Here are a small network's activations along a few directions, averaged over the inputs that share one value of a field.
Related values have similar rows: they may be neighbours, one step apart, or belong to one group.
(in the rows, 500 means zero)
Strong random noise was added to every row along 10 fixed directions; ignore it. To show where, here is one row again and again, with new noise each time:
[387 363 575 557 477 329 418 503 387 622 305 576 486 462 365 463 640 454
 356 569 846 336 623 667 449]
[397 518 636 550 513 352 668 567 480 346 643 539 522 410 450 393 590 529
 328 603 531 310 350 571 508]
[501 497 464 411 489 599 538 502 453 559 680 467 487 421 528 436 439 629
 428 627 525 452 300 420 468]
[452 503 408 235 361 558 605 609 550 536 426 477 528 584 738 533 355 525
 568 464 494 313 160 222 498]
[667 402 601 686 315 681 329 607 446 497 524 689 561 444 644 708 480 511
 724 480 827 439 650 642 785]
[484 424 473 536 596 548 472 456 431 685 540 402 365 544 435 469 489 537
 338 538 530 571 629 578 422]
[538 508 684 427 296 532 469 589 536 477 390 552 643 643 678 654 456 333
 716 323 622 371 487 447 785]
[390 109 528 542 610 418 439 586 505 652 148 367 361 390 335 627 329 397
 562 625 933 406 712 475 282]
[370 446 407 218 406 603 168 420 395 764 456 557 645 512 516 424 484 438
 576 460 893 455 384 524 593]
[362 410 489 452 318 400 481 621 350 623 330 701 502 420 600 448 632 585
 350 652 860 156 298 553 512]
[354 540 485 408 472 428 510 529 447 485 577 585 564 468 522 385 573 504
 370 519 591 326 291 531 517]
[409 527 513 424 595 482 429 442 557 454 618 436 575 596 437 440 477 364
 514 331 516 560 548 579 550]


SEB, 30 values:
likal: [593 326 371 548 583 581 474 485 602 530 495 418 340 525 490 507 444 667
 662 616 645 725 690 595 425]
sase: [421 426 398 523 570 455 462 519 501 489 361 572 458 414 424 522 472 434
 419 458 566 446 512 476 374]
dumuv: [569 573 568 240 368 512 660 379 618 471 612 306 477 763 588 216 543 761
 478 487 439 685 393 583 558]
lefer: [458 579 663 458 333 411 681 540 408 616 430 458 435 641 623 420 632 599
 267 543 402 329 411 491 529]
bokob: [552 446 708 641 410 531 580 500 497 522 601 533 413 638 623 454 634 588
 497 567 616 545 613 825 780]
dolog: [345 551 538 557 645 506 337 526 506 413 475 549 593 439 456 543 459 210
 592 340 364 599 554 553 651]
gem: [388 576 532 565 494 488 518 616 481 445 464 558 493 537 657 517 546 386
 520 496 368 462 426 568 659]
bapo: [464 305 144 596 644 676 460 629 581 528 459 417 200 508 631 520 307 715
 454 471 534 647 637 591 284]
soz: [561 426 579 425 548 452 640 389 507 551 385 382 477 313 263 496 366 522
 469 683 420 505 373 226 282]
big: [429 719 522 171 432 553 389 502 573 445 637 506 729 638 655 425 496 338
 610 248 331 559 275 391 795]
namu: [412 634 142 522 738 594 433 512 526 332 732 675 600 167 454 633 334 407
 622 513 206 434 205 209 277]
teki: [454 668 487 513 482 241 499 432 373 592 205 626 597 467 360 564 712 327
 358 522 344 314 498 340 364]
sifa: [239 322 750 427 628 491 544 559 429 583 573 340 427 238 346 325 388 488
 337 774 688 422 336 506 472]
ladok: [405 690 623 458 481 359 659 536 572 221 713 449 619 542 516 350 585 481
 417 433 292 417 340 524 551]
kas: [446 562 342 598 503 406 492 514 429 446 432 608 520 414 493 470 578 540
 449 558 458 378 414 482 307]
vil: [386 404 716 500 403 580 516 625 481 554 372 496 511 572 719 588 404 384
 675 498 625 416 433 548 767]
zupe: [547 497 559 403 560 478 370 396 474 444 629 411 675 202 201 487 449 469
 620 691 646 542 472 353 417]
kidu: [596 553 490 573 319 627 485 532 380 621 356 697 503 494 695 586 541 566
 478 494 457 426 407 476 635]
rit: [472 436 257 674 441 549 528 618 414 664 314 624 254 683 788 535 600 630
 350 465 539 393 599 680 432]
zazad: [257 455 712 472 623 519 499 489 387 705 677 366 410 568 513 355 550 392
 336 585 529 519 512 732 661]
kelum: [363 536 403 369 536 715 458 615 411 791 578 322 335 692 784 491 421 504
 345 472 319 607 479 510 653]
mep: [638 581 292 475 468 551 355 412 483 562 515 612 548 487 467 569 543 538
 527 433 474 559 565 394 399]
vefi: [233 512 488 381 574 258 453 588 649 153 492 549 671 440 418 343 545 375
 534 366 639 409 389 607 513]
sugef: [260 557 364 402 609 509 561 605 491 467 621 527 499 416 597 441 401 389
 373 490 352 339 160 335 443]
babog: [502 280 432 534 476 541 436 669 582 519 280 526 374 577 645 663 377 458
 622 386 730 508 682 548 591]
mulub: [399 500 309 328 567 498 518 534 592 564 465 330 423 697 635 444 413 520
 563 443 398 593 472 440 379]
sut: [738 518 465 545 306 497 565 599 570 244 362 736 651 235 525 692 456 591
 775 593 528 370 330 252 499]
sab: [510 544 563 505 586 401 737 538 655 281 516 449 529 472 485 573 412 374
 615 503 211 465 374 278 464]
kir: [827 537 390 461 412 577 595 358 645 426 443 360 472 648 506 516 437 727
 708 496 367 727 576 359 294]
nekir: [334 464 782 326 527 340 691 460 550 520 584 347 435 629 431 225 615 539
 294 643 529 540 393 668 640]
The values of SEB form a network in which each value has 4 neighbours.
Question: How many steps from neighbour to neighbour lead from kidu to sase, at the fewest?
Answer: 2
A value of SEB combines one of 6 hidden first parts with one of 5 second parts; all combinations occur once.
Question: zazad and soz share the first part; zazad and rit share the second. Which value has the first part of rit and the second part of soz?
Answer: kidu
Question: sugef and bokob share the first part; sugef and lefer share the second. Which value has the first part of lefer and the second part of bokob?
Answer: vil
Question: bapo and kir share the first part; bapo and babog share the second. Which value has the first part of babog and the second part of kir?
Answer: sab
Question: nekir and namu share the first part; nekir and sut share the second. Which value has the first part of sut and the second part of namu?
Answer: teki
Question: ladok and kas share the first part; ladok and kelum share the second. Which value has the first part of kelum and the second part of kas?
Answer: mulub
